Each row below holds a small network's activations on one record, seen along a few directions.
Each row is followed by the record's values for the fields KAD, GOGA, DEMU, LUR, SEKI.
Not every record has every field; a missing one is left out.
The largest differences between rows may come from other fields.
In the rows, 500 means zero.
Random noise pushes rows far along 19 fixed directions. That doesn't count. These rows show it; they differ only by the noise:
[422 553 570 490 411 473 643 192 367 339 349 631 509 279 402 627 654 498
 438 437 606 351 430 452 720 448 336 271 325 456 613 742 494 380 400 567
 348]
[457 448 542 476 674 537 484 516 398 714 514 522 468 546 309 616 419 456
 520 689 664 515 342 429 342 518 516 461 669 379 528 574 492 466 395 631
 460]
[628 443 503 607 730 356 426 619 530 406 616 814 834 664 562 358 605 371
 435 319 474 406 530 623 554 416 399 648 424 436 533 549 238 475 708 530
 524]
[649 349 383 526 598 399 347 468 520 270 588 612 673 464 560 660 391 620
 666 516 554 758 610 518 175 623 390 420 436 458 437 115 562 643 567 294
 531]
[539 787 352 341 468 314 478 427 549 600 784 344 418 385 569 526 522 514
 591 596 568 789 579 434 475 575 485 324 386 379 394 401 414 628 577 459
 648]
[492 394 515 465 444 429 466 433 643 548 554 431 697 558 670 565 634 420
 330 539 371 232 704 519 496 710 560 247 430 560 530 583 404 477 484 524
 474]
[416 496 355 746 637 126 542 411 511 292 393 134 607 433 301 523 448 673
 597 706 471 419 450 503 388 413 437 640 519 484 303 540 758 381 436 425
 551]
[673 326 526 528 552 613 413 533 331 575 617 434 508 673 348 783 205 410
 445 526 345 413 412 613 116 570 770 575 489 500 478 483 571 515 403 637
 440]
[580 557 546 478 593 493 311 423 590 492 480 628 481 341 537 453 665 522
 567 506 524 668 531 470 530 373 472 547 611 562 486 432 577 517 509 540
 523]
[469 438 441 329 405 414 385 549 550 387 487 404 456 696 622 522 639 530
 335 415 448 532 551 511 646 752 442 475 324 684 511 514 423 446 360 297
 523]
[366 375 307 442 450 605 409 659 353 410 699 633 746 494 178 479 644 585
 282 433 770 297 436 663 666 684 419 755 493 841 509 567 260 378 705 516
 308]
[338 423 543 528 478 383 611 677 622 509 476 586 490 796 620 509 441 797
 699 515 494 302 507 409 536 515 424 586 365 660 507 613 494 359 394 434
 478]
[596 352 539 445 493 585 498 574 598 411 402 643 321 372 300 525 526 490
 287 703 604 633 582 436 509 506 483 653 879 672 390 325 589 785 398 588
 419]
[323 604 441 545 389 627 594 513 519 468 420 498 524 627 572 318 268 721
 500 338 445 478 393 620 509 389 453 543 479 362 466 550 719 356 518 322
 555]
[443 578 360 369 430 614 335 591 526 579 878 318 536 448 583 204 603 423
 652 384 496 765 303 692 439 627 558 385 597 531 489 445 430 616 653 493
 587]
[423 503 419 539 696 421 369 424 552 424 463 529 827 483 516 280 582 341
 348 453 515 448 429 758 602 452 436 476 623 323 479 642 515 340 581 475
 556]
[448 324 503 693 563 398 635 634 588 536 571 522 639 601 477 404 521 531
 405 574 433 328 422 393 395 488 444 395 624 386 527 513 428 712 568 614
 458]
[587 541 473 602 326 346 714 529 432 387 488 113 407 474 386 501 535 386
 378 525 395 284 694 528 564 604 510 644 415 617 433 555 419 397 423 501
 545]
[459 642 471 409 528 414 298 478 590 579 518 599 551 469 581 316 492 564
 261 567 637 680 344 475 581 536 370 517 648 423 347 494 387 540 502 563
 480]
[416 396 370 574 435 557 480 560 583 340 636 249 529 322 409 317 751 576
 743 471 459 554 520 597 474 519 516 525 641 766 502 388 688 579 613 401
 537]
[594 781 542 525 492 660 538 579 510 626 415 465 305 562 525 402 443 518
 408 422 496 582 601 439 627 322 577 844 535 563 380 386 587 385 501 518
 573]

[533 647 450 415 427 500 477 325 653 282 399 496 635 509 893 533 353 414
 475 384 383 491 678 750 678 529 596 429 275 527 346 401 640 356 430 447
 513] -> KAD=menop GOGA=rit DEMU=tobib LUR=fesuk
[693 442 535 400 603 456 359 548 565 392 380 473 545 476 385 383 643 126
 152 614 573 528 726 684 633 667 499 780 793 680 333 466 349 495 436 512
 517] -> KAD=voza GOGA=rit DEMU=tobib SEKI=fezep
[472 475 524 292 436 518 360 502 648 589 521 682 460 533 591 576 457 461
 410 517 418 405 585 660 627 493 638 453 544 520 567 650 501 477 410 575
 502] -> KAD=voza GOGA=rit DEMU=fiteg SEKI=keme
[405 477 500 367 395 562 359 469 487 494 451 612 447 662 498 469 375 584
 199 330 320 506 242 612 591 440 569 468 432 417 541 735 598 555 430 460
 471] -> KAD=menop GOGA=rit DEMU=tobib SEKI=keme
[513 420 479 415 467 400 533 604 539 554 511 363 121 420 417 710 462 475
 573 744 415 642 525 398 532 394 664 463 594 501 588 430 640 684 298 633
 568] -> KAD=voza GOGA=rit DEMU=fiteg LUR=zozed SEKI=fezep
[372 591 396 428 449 545 470 615 661 602 549 419 549 535 674 462 418 577
 500 652 673 442 596 554 625 651 553 592 563 673 326 342 462 388 457 591
 442] -> KAD=voza GOGA=rit DEMU=tobib LUR=gal SEKI=keme
[272 553 156 556 390 534 610 697 478 534 698 377 571 481 309 384 391 783
 369 521 593 508 505 552 496 489 435 588 538 387 483 401 575 530 742 325
 599] -> KAD=menop GOGA=zuf DEMU=tobib LUR=gal SEKI=besim
[300 612 305 476 420 231 545 735 776 641 683 453 351 439 537 387 606 755
 494 702 490 510 591 384 743 364 480 538 587 485 510 488 467 657 577 571
 637] -> KAD=voza GOGA=zuf DEMU=fiteg LUR=zozed SEKI=keme
[540 425 573 496 388 366 709 481 420 414 637 877 368 279 187 716 389 613
 701 597 555 362 443 487 511 244 488 541 477 531 597 716 408 708 534 776
 352] -> KAD=voza GOGA=rit LUR=fesuk SEKI=keme
[444 744 513 545 563 427 694 685 555 663 523 565 393 644 569 471 678 625
 771 441 640 405 722 287 746 381 385 718 273 583 575 493 340 286 562 427
 599] -> KAD=voza GOGA=rit LUR=gal SEKI=keme
[198 418 558 407 386 683 622 422 531 431 275 820 495 409 570 492 672 689
 618 383 613 344 515 492 823 379 342 266 423 515 802 695 618 294 465 372
 436] -> KAD=voza GOGA=zuf DEMU=loraf LUR=zozed
[842 553 637 588 516 379 669 458 413 269 309 601 334 580 468 695 407 391
 507 383 332 487 816 448 494 348 503 769 280 519 470 438 506 463 438 388
 586] -> KAD=voza GOGA=zuf DEMU=fiteg LUR=zozed SEKI=fezep
[422 718 392 551 559 396 507 452 523 500 389 281 424 454 548 367 518 466
 428 476 424 557 473 588 704 316 501 569 476 271 493 579 665 307 424 463
 669] -> KAD=voza GOGA=rit DEMU=tobib LUR=gal SEKI=besim
[448 305 363 575 576 348 137 531 557 247 403 555 612 332 621 514 623 584
 493 485 476 606 338 612 668 401 469 559 492 578 591 306 599 444 428 581
 438] -> KAD=voza GOGA=rit DEMU=fiteg LUR=zozed SEKI=keme
[501 382 388 667 654 357 382 836 463 487 477 614 452 707 651 497 625 598
 339 342 383 558 429 361 708 277 415 673 301 332 788 314 390 438 523 513
 611] -> KAD=voza GOGA=zuf DEMU=tobib LUR=zozed SEKI=fezep
[407 435 386 538 402 505 732 430 402 285 398 476 485 284 198 403 571 357
 116 511 553 408 452 611 736 447 372 420 649 304 563 645 523 632 512 508
 470] -> KAD=voza GOGA=rit DEMU=tobib LUR=gal
[538 727 557 408 582 449 498 470 515 669 542 439 401 470 522 458 649 404
 687 551 592 534 600 476 627 456 524 595 491 574 475 632 414 306 464 553
 586] -> KAD=voza GOGA=zuf LUR=gal SEKI=besim
[301 325 474 553 546 600 542 580 660 474 457 588 576 616 488 387 619 649
 631 423 318 358 526 583 529 320 576 453 593 558 649 640 796 526 589 353
 559] -> KAD=voza GOGA=zuf DEMU=tobib LUR=zozed SEKI=fezep
[572 720 316 329 559 229 565 361 556 284 671 383 573 363 613 508 529 292
 448 641 662 819 582 556 640 681 428 298 377 442 230 360 342 714 555 471
 557] -> KAD=menop GOGA=zuf DEMU=tobib LUR=fesuk SEKI=fezep
[769 466 550 601 666 368 258 454 553 540 414 577 475 550 523 741 427 523
 271 554 213 521 619 417 346 302 700 677 474 440 462 421 651 558 431 611
 563] -> KAD=menop GOGA=zuf LUR=fesuk SEKI=besim
[537 287 646 653 698 478 521 554 329 589 357 513 680 707 533 647 551 504
 661 550 728 402 523 223 241 779 281 429 396 519 587 384 250 292 448 389
 417] -> KAD=menop GOGA=zuf DEMU=fiteg LUR=zozed SEKI=besim
[647 439 634 565 594 458 446 389 532 603 445 640 601 409 436 678 659 483
 606 532 411 221 850 478 392 410 544 554 481 546 639 641 498 280 517 516
 550] -> KAD=voza GOGA=zuf DEMU=loraf LUR=gal SEKI=besim
[401 456 353 311 506 676 432 573 494 466 588 593 586 543 328 440 447 542
 368 498 652 604 501 667 513 613 515 593 640 609 434 481 542 541 646 307
 499] -> KAD=voza GOGA=zuf DEMU=loraf LUR=fesuk
[602 232 431 586 682 404 237 471 573 397 521 766 742 464 332 751 625 657
 338 541 365 420 600 447 361 362 589 569 502 615 556 432 643 678 678 482
 427] -> KAD=voza GOGA=rit DEMU=loraf LUR=fesuk SEKI=besim
[363 516 361 523 608 641 560 430 468 673 426 309 499 481 528 786 397 470
 396 704 562 448 526 437 528 498 703 287 483 345 534 351 747 399 369 610
 485] -> KAD=menop GOGA=zuf DEMU=fiteg LUR=gal SEKI=besim
[459 440 418 518 569 713 532 472 454 404 394 430 576 553 560 475 571 347
 352 393 599 581 431 513 567 650 454 355 512 398 535 265 556 556 468 386
 445] -> KAD=voza GOGA=rit LUR=gal SEKI=keme
[304 242 408 420 424 560 180 372 496 364 451 522 642 479 446 553 528 658
 395 398 323 383 300 752 461 534 564 357 496 521 666 729 751 366 393 385
 442] -> KAD=voza GOGA=rit DEMU=loraf LUR=gal SEKI=fezep
[701 404 674 430 434 371 592 543 503 542 413 760 309 483 447 717 449 430
 448 584 473 402 817 419 464 474 428 523 514 414 654 570 320 497 376 529
 568] -> KAD=voza GOGA=zuf DEMU=fiteg LUR=zozed SEKI=keme
[612 450 373 496 295 316 332 501 504 418 598 261 559 354 701 634 410 461
 361 569 441 475 668 585 444 759 518 448 351 523 477 250 312 424 421 563
 496] -> KAD=voza GOGA=rit DEMU=fiteg LUR=fesuk
[407 558 339 501 435 618 764 663 471 442 623 414 368 394 448 532 373 502
 753 578 639 549 568 622 607 432 579 567 525 533 506 326 588 500 514 568
 530] -> KAD=menop GOGA=zuf DEMU=tobib LUR=fesuk SEKI=keme
[590 459 550 567 386 486 413 480 462 305 337 619 485 327 696 477 537 495
 521 380 516 530 560 543 657 466 347 568 411 528 603 357 425 319 413 524
 467] -> KAD=menop GOGA=rit DEMU=fiteg SEKI=besim
[598 420 563 585 633 628 459 470 501 490 384 691 600 443 477 446 664 255
 265 381 438 433 550 545 602 365 483 453 626 330 683 468 486 565 563 553
 506] -> KAD=menop GOGA=zuf DEMU=loraf SEKI=fezep
[601 389 516 452 387 548 547 440 372 260 457 605 513 334 458 463 377 369
 536 406 555 581 558 737 448 569 380 468 532 401 573 468 440 438 481 400
 532] -> KAD=voza GOGA=zuf DEMU=fiteg LUR=fesuk SEKI=besim
[519 456 454 410 562 598 297 575 423 640 570 577 470 534 358 411 468 430
 352 448 528 705 292 546 397 480 487 519 685 306 597 479 454 628 547 462
 547] -> KAD=voza GOGA=rit DEMU=loraf LUR=gal SEKI=keme
[613 468 606 726 541 736 460 416 333 346 493 455 731 581 507 346 365 574
 634 301 493 552 225 534 170 553 517 676 499 733 226 402 603 485 642 503
 322] -> KAD=menop GOGA=zuf DEMU=tobib SEKI=besim
[580 513 456 315 566 598 299 536 374 451 697 582 550 566 346 550 678 318
 535 266 405 463 525 791 659 441 715 727 325 752 619 730 446 326 624 473
 537] -> KAD=voza GOGA=rit DEMU=loraf LUR=fesuk SEKI=fezep
[437 666 447 460 639 635 367 553 648 720 405 356 652 588 764 423 390 449
 395 672 697 548 654 506 541 639 584 603 639 552 264 220 520 279 505 516
 510] -> KAD=voza GOGA=rit DEMU=tobib LUR=fesuk SEKI=fezep

Which values does each new row have?
[490 680 372 623 335 496 512 620 501 717 486 425 411 427 625 631 129 831
 276 677 576 488 679 305 406 429 505 659 462 338 402 148 516 373 536 588
 533] -> KAD=voza GOGA=zuf DEMU=tobib LUR=fesuk SEKI=fezep
[507 408 559 608 374 467 512 395 432 433 470 491 599 412 660 489 395 477
 577 400 414 415 384 566 380 531 418 271 401 305 623 519 447 418 442 559
 450] -> KAD=voza GOGA=rit DEMU=fiteg LUR=fesuk SEKI=besim
[511 373 565 558 531 603 587 588 429 515 346 259 339 346 415 438 866 215
 561 557 620 447 600 436 681 588 444 521 677 633 695 419 417 377 329 563
 506] -> KAD=voza GOGA=zuf LUR=gal SEKI=keme
[509 533 530 493 512 623 602 511 553 446 439 683 449 431 575 445 635 413
 476 384 470 532 581 495 730 305 512 475 480 475 612 471 557 566 570 511
 517] -> KAD=voza GOGA=rit DEMU=tobib LUR=fesuk
[478 588 540 491 616 400 533 515 750 464 538 692 567 455 665 282 515 458
 712 531 463 597 533 593 602 280 513 474 645 436 409 547 570 628 614 551
 590] -> KAD=voza GOGA=rit DEMU=fiteg LUR=zozed SEKI=keme
[574 531 644 473 499 634 512 594 326 537 374 641 417 603 477 364 460 274
 189 396 645 552 270 474 652 551 394 635 584 459 511 539 215 475 396 656
 381] -> KAD=menop GOGA=zuf DEMU=loraf LUR=fesuk SEKI=fezep
[326 336 424 728 443 383 408 577 475 436 381 311 473 446 478 470 394 807
 524 597 462 406 272 446 404 434 418 595 566 472 533 448 660 347 347 551
 456] -> KAD=voza GOGA=zuf DEMU=fiteg LUR=gal SEKI=fezep
[466 663 474 472 683 375 259 371 471 511 559 491 674 473 435 310 651 407
 430 441 532 552 224 648 604 418 500 609 529 507 375 775 445 379 572 583
 486] -> KAD=voza GOGA=zuf DEMU=tobib LUR=fesuk SEKI=keme
[661 478 497 500 529 590 666 632 497 421 552 648 582 579 446 539 340 444
 473 545 660 548 727 496 405 614 483 680 544 614 323 247 378 639 649 441
 461] -> KAD=voza GOGA=rit DEMU=loraf LUR=fesuk SEKI=besim
[542 508 543 485 571 387 426 312 501 477 385 705 441 350 451 793 763 641
 419 563 547 461 657 233 627 394 423 415 333 566 606 530 529 487 449 517
 430] -> KAD=voza GOGA=zuf DEMU=tobib LUR=gal SEKI=fezep
[374 545 434 328 585 466 547 564 560 497 727 818 601 633 656 573 258 569
 730 534 585 516 412 717 569 425 585 430 357 450 467 640 472 429 516 632
 494] -> KAD=voza GOGA=zuf DEMU=tobib LUR=fesuk SEKI=fezep
[698 440 642 464 666 456 379 380 545 518 555 655 701 515 459 443 607 385
 626 479 508 558 632 502 206 598 436 461 611 526 426 559 383 602 672 369
 545] -> KAD=voza GOGA=zuf DEMU=tobib LUR=zozed SEKI=keme
[579 431 530 435 618 435 306 462 520 484 324 514 402 524 285 595 628 496
 273 540 372 512 609 509 536 381 580 709 615 575 526 635 679 461 421 373
 593] -> KAD=voza GOGA=zuf DEMU=loraf LUR=fesuk SEKI=keme
[488 575 507 499 519 617 570 557 410 658 584 482 512 399 539 472 474 372
 615 575 775 494 530 492 513 618 446 478 562 429 524 360 288 360 503 642
 467] -> KAD=voza GOGA=rit DEMU=fiteg LUR=gal SEKI=keme
[337 599 276 532 444 443 573 603 526 537 731 444 641 369 474 387 672 634
 535 503 703 460 562 423 669 549 382 463 423 560 519 381 322 526 782 471
 499] -> KAD=voza GOGA=zuf DEMU=fiteg LUR=gal SEKI=keme
[625 469 472 518 720 353 406 441 390 221 408 459 574 665 414 520 471 402
 575 412 503 661 407 636 409 551 412 695 402 505 376 499 543 396 391 295
 552] -> KAD=voza GOGA=zuf DEMU=loraf LUR=gal SEKI=fezep
[258 239 347 549 542 410 477 653 481 611 628 403 597 387 425 742 638 529
 659 727 593 174 510 545 592 549 594 343 464 551 789 549 438 320 435 743
 424] -> KAD=voza GOGA=rit DEMU=tobib LUR=zozed SEKI=keme
[545 573 476 668 395 524 555 752 512 603 679 278 527 767 637 195 550 461
 296 273 243 409 375 465 526 518 583 645 413 493 466 475 324 615 671 544
 550] -> KAD=voza GOGA=rit DEMU=loraf LUR=zozed SEKI=besim
